Each row below holds a small network's activations on one input, seen along a few directions.
In each table, some parts of the input vary, and every possible input appears once, in random order.
A made-up example of a description, with smaller parts first: one of 3 separate values, together with either a single point or one of 11 places around a ring or (one of 4 places along a line, together with one of 5 places around a ring).
Shared parts are said once, and a part with two or three values counts as separate values.

Other details of the inputs shift rows strongly along two fixed directions, in all tables alike. That doesn't count.

A family of inputs:
r1: [-31  10   3 -30   4  17  18 -32   3  28  -1  15]
r2: [-24 -20   8 -13   4  -1   7 -15   6  15  -1   8]
r3: [ -7 -20   6  -2   5 -10   2   3  16 -17  -8   3]
r4: [ 20  16  -6  12 -27 -17 -10  28  -4 -26  17  12]
r5: [ -2 -31   3   9  12 -12  -3   2  12 -12 -10  -8]
r6: [  9 -31   3   6  20  11  -4  -6 -12  19 -24 -36]
r7: [ 16   9 -22  23  -4 -12  -1  11  31 -22   8  -7]
r8: [ 23  10 -25  32  -8  -6 -12  16  11 -12  15  -9]
r9: [ 22  10 -18  33 -26 -31  -8  39  35 -48  21  12]
r10: [ 22   4  -2  20 -14 -13  -9  23  -6 -18  15   0]
r11: [ 19 -35 -13  21  28  -4 -15   1   6 -11 -17 -38]
r12: [ -2  -9  -3  -1  23   7   6 -17   6  10  -8 -17]
r13: [-29  41  22 -28 -39  17  28  -4 -16  26  14  51]
r14: [ 39  20 -19  34  -9  -6  -8  23  -1 -15  14 -19]
r15: [ 18 -23  -6  19  13  -2  -4   5   6  -1 -21 -35]
r16: [-26  -3  24 -32  -3  12  13 -22 -17  29  -3  14]
r17: [ -4 -26  -3  -2  26   2   5 -14  17  -2 -20 -22]
r18: [ 16 115  -9  40 -29 -20 -44  41  13 -42  50  52]
r19: [ -9 -17  -8   1  18   4   3 -21  16  15  -8 -17]
r20: [ -2 -18  -2   9   0  -8  -6   5   5  -3   6   0]
r21: [ -9  39   2 -26 -17  22  15 -14 -22  31  11  16]
r22: [ -5 -37  17 -19  13  -8  -3  -5   3  -9 -22 -15]
r23: [-15  23  17 -25 -24  14   7  -5 -32  26  16  29]
r24: [-19  13  15 -11  55   9 -42 -31   6  11 -25 -23]
r25: [  6 -25   8  -8   2 -16 -11   9   3 -25 -14  -8]
r26: [-18  37   2 -23  -5  19  26 -19   0  20  11  22]
r27: [  2 -25   1  -3  11 -14 -10   4   0 -18  -6  -5]
r28: [-15 -16  12 -13  12  -2   6 -13  -1   4  -3   4]
r29: [-20  23  12 -21 -14  12  10  -9 -25  22  19  33]
r30: [ 28  16 -26  44  -3 -11  -2  21  24 -25  12  -9]
r31: [ 22  18 -20  16   0  -7  -5  13   7 -19  12  -6]
r32: [-16 -31  15 -16  22   5   1 -18 -13  13  -9  -6]
r33: [  6 -29  10   2  -4 -14  -8  16   2 -24 -19  -5]
r34: [-24  18  21 -18 -25  13  20  -6 -19  28   6  33]
r35: [-20  35  -7 -17 -14  18  15 -19  -4  32  18  25]
r36: [  1 -29   4 -10  16   5   1  -7  -2   4 -31 -25]
r37: [ 34  19 -19  30 -19  -8  -8  30   1 -17   4 -10]
r38: [-17 -40  14 -10  22   4  -1 -17  -8  14 -15  -9]
r39: [  6 -38  -7  11   6 -23 -19  13  16 -26  -6 -13]
r40: [-24  -5  24 -23  -8  19  13 -15 -30  37  -4  16]
r41: [  1 -46   4   1  18 -18 -10   6  16 -31 -22 -15]
r42: [-14 -18   4 -26  28   9   8 -26   1   7 -20 -13]
r43: [ -1 -35  15  -4   1   0 -10   5 -21   8 -17 -11]
r44: [-14 -27   8 -12   8  -3  -3  -7  -5   1  -9   3]
r45: [ -8 -23  14 -13  -5  -1  -4   2 -17   4 -15   3]
r46: [  4 -16   2  -5  17   8   3 -15  -2  15 -16 -27]
r47: [ 12  10  -7  11 -11 -20  -4  23  12 -40  11  16]
r48: [-11 -15   0 -12  20   7   8 -19   8   3 -17  -9]
r49: [ 39  74 -23  40 -53   2   0  43 -12  -7  38  22]
r50: [ -9  -6  -6   0  12  14   4 -20   1  24   1  -9]
r51: [-37  40  11 -32 -33  10  24 -12  -4  21  25  57]
r52: [ 10  21  -5  11 -18 -17   4  23  16 -34  19  21]
r53: [ -6 -11  -4  -6  16   7   2 -16   0  10 -10 -10]
r54: [-12  40   5 -29 -16  20  19 -14 -12  21   7  20]
r55: [ -3 -42   2   2  11 -10 -15   2   3  -5  -8 -14]
r56: [-11  39  -1 -16  -7  25  15 -16 -21  33  18  18]
r57: [ 15 -15 -10  15  24   2  -5  -4   1  -1  -4 -28]
r58: [ 15  -3  -4  11  -2  -1   3  10   9  -7 -13 -17]
r59: [ 12 -28  -2  19   5 -15 -16  16   2 -20  -2 -10]
r60: [ 12  -5 -13  22  13   4  -2  -2   5   1   0 -17]
r61: [ -9  60   4 -23 -29  31  19 -13 -34  46  24  27]
r62: [ 43  35 -24  35 -23 -17  -3  37  22 -40  18  -8]
Each input here is: one of 2 separate values, together with either a single point or (one of 5 places along a line, together with one of 6 places around a ring).
Changing only the choice among 2 separate values turns r19 into r2. The same change can be made to r56. Which row results? -> r29
Changing only the choice among 2 separate values turns r53 into r44. The same change can be made to r14. Which row results? -> r10
Change only the choice among 2 separate values in r12. List by row number the other rows that result. -> r28
Change only the place on the line of 5 in r14. List by row number the other rows that result. -> r6, r50, r57, r60
Change only the choice among 2 separate values in r5. List by row number the other rows that result. -> r30

A family of inputs:
r63: [ 16 -27  -8  15  20 -29 -20  14  31 -47 -12 -21]
r64: [ 23  71 -31  32 -16   3  -4  14  10  -8  40  15]
r65: [ 13  65 -10  28 -40 -11  -7  34   2 -23  47  45]
r66: [-44 -64  37 -48  43  15  -4 -45 -19  37 -36 -15]
r67: [ 36 -25 -27  32  20 -10 -14  11  11 -20  -7 -44]
r68: [ 21 -39  -2  25  11 -25 -25  23   9 -35  -7 -22]
r69: [ 12  14 -13  31 -11 -19 -12  23  19 -27  18  11]
r70: [-41 -89  30 -51  37  13  15 -43  -9  30 -49 -23]
r71: [-24  -1   5 -35  11  34  25 -41 -26  57  -4  -3]
r72: [-40  75  26 -48 -59  30  35 -11 -44  48  35  79]
r73: [ 32  19 -29  32  -1  -4  -6  15   8 -14  16 -16]
r74: [ 20  47  -8  25 -57 -11   7  42  -8 -20  44  42]
r75: [ 23  75 -23  32 -26   3  -5  20  12  -7  31  15]
r76: [ 30  60 -20  33 -31   4  10  26  -3  -6  28  13]
r77: [ 23 -42  -2  24   7 -25 -22  25   7 -35  -8 -22]
r78: [-42  37  29 -50 -25  24  19 -22 -36  42  11  50]
r79: [ 21 -95  -4  27  40 -33 -28  13  23 -38 -39 -58]
r80: [ 30  23 -29  32   2  -4  -9  13  10 -14  17 -15]
r81: [ 34 -64 -14  32  51 -18 -37   5  26 -28 -44 -78]
r82: [-20 -43  18 -33  36  28  15 -42 -23  48 -38 -33]
r83: [-50  63  17 -43 -38  29  39 -25 -16  44  31  72]
r84: [-50  30  20 -37 -13  24  25 -32 -16  48  15  47]
r85: [ 30  25 -20  32  -7  -5 -11  19  13 -13   7 -16]
r86: [ 19  21  -4  18 -16 -20 -22  31   2 -35  12  11]
r87: [ 32 -10 -16  35  32  -9 -24   9  17 -25 -15 -43]
r88: [-41 -77  31 -57  44   9  10 -47  -4  23 -48 -24]
r89: [ 15 -84  -5  20  51 -32 -33   7  36 -48 -41 -55]
r90: [ 19 -81  -3  13  47 -35 -28   8  34 -52 -41 -55]
r91: [ 21   5  -5  25 -26 -18  -7  34  -1 -27  19  11]
r92: [-48  28  20 -37 -18  24  27 -30 -18  49  15  47]
r93: [ 29  64 -21  33 -27   4   7  24   0  -7  29  13]
r94: [-37 -87  31 -58  38   9  15 -43  -8  24 -51 -26]
r95: [ 25  67 -31  32 -18   3  -1  15   7  -8  39  13]
r96: [-49  58  20 -52 -31  26  40 -29 -16  40  25  65]
r97: [-26 -32  19 -31  51  28   3 -49 -13  43 -38 -32]
r98: [-38 -66  38 -56  32  13  -2 -37 -28  33 -45 -16]
r99: [ 15   4 -12  22 -19 -19  -1  28  19 -34  12  10]
r100: [-43  -4  34 -53   5  20   6 -31 -30  37 -14  21]
r101: [-44 -25  25 -42   3  19  22 -35 -19  47 -11  16]
r102: [ 10  55 -16  24 -38 -13   4  30  18 -30  37  41]
r103: [ 18  41 -13  16 -44 -17  13  33  13 -34  31  33]
r104: [-46  12  21 -46 -18  24  34 -28 -16  41   5  42]
r105: [-27  18  14 -31  16  35  19 -39 -21  52  -9   3]
r106: [ 31  21 -21  31 -10  -4  -8  20  10 -12   6 -17]
r107: [ 19 -26   0  17  17 -27 -37  22  10 -42 -15 -22]
r108: [ 35  14 -21  31 -16  -4  -3  24   6 -11   6 -18]
r109: [ 22 -48  -9  28   0 -25 -10  25  14 -30 -10 -22]
r110: [ 33  17 -21  31 -13  -4  -5  22   8 -12   6 -18]
Changing only one part turns r80 into r67. The same change can be made to r68. Which row results? -> r91
Changing only one part turns r63 into r88. The same change can be made to r75. Which row results? -> r106
What is each input in this table made of? -> one of 6 places along a line, together with either one of 3 separate values or one of 5 places along a line
List by row number the other rows that have the place on the line of 6 in common with r74. -> r70, r71, r72, r82, r94, r108, r109
Change only the place on the line of 5 in r68. List by row number the other rows that result. -> r83, r92, r96, r100
Change only the choice among 3 separate values in r85. List by row number the other rows that result. -> r80, r105
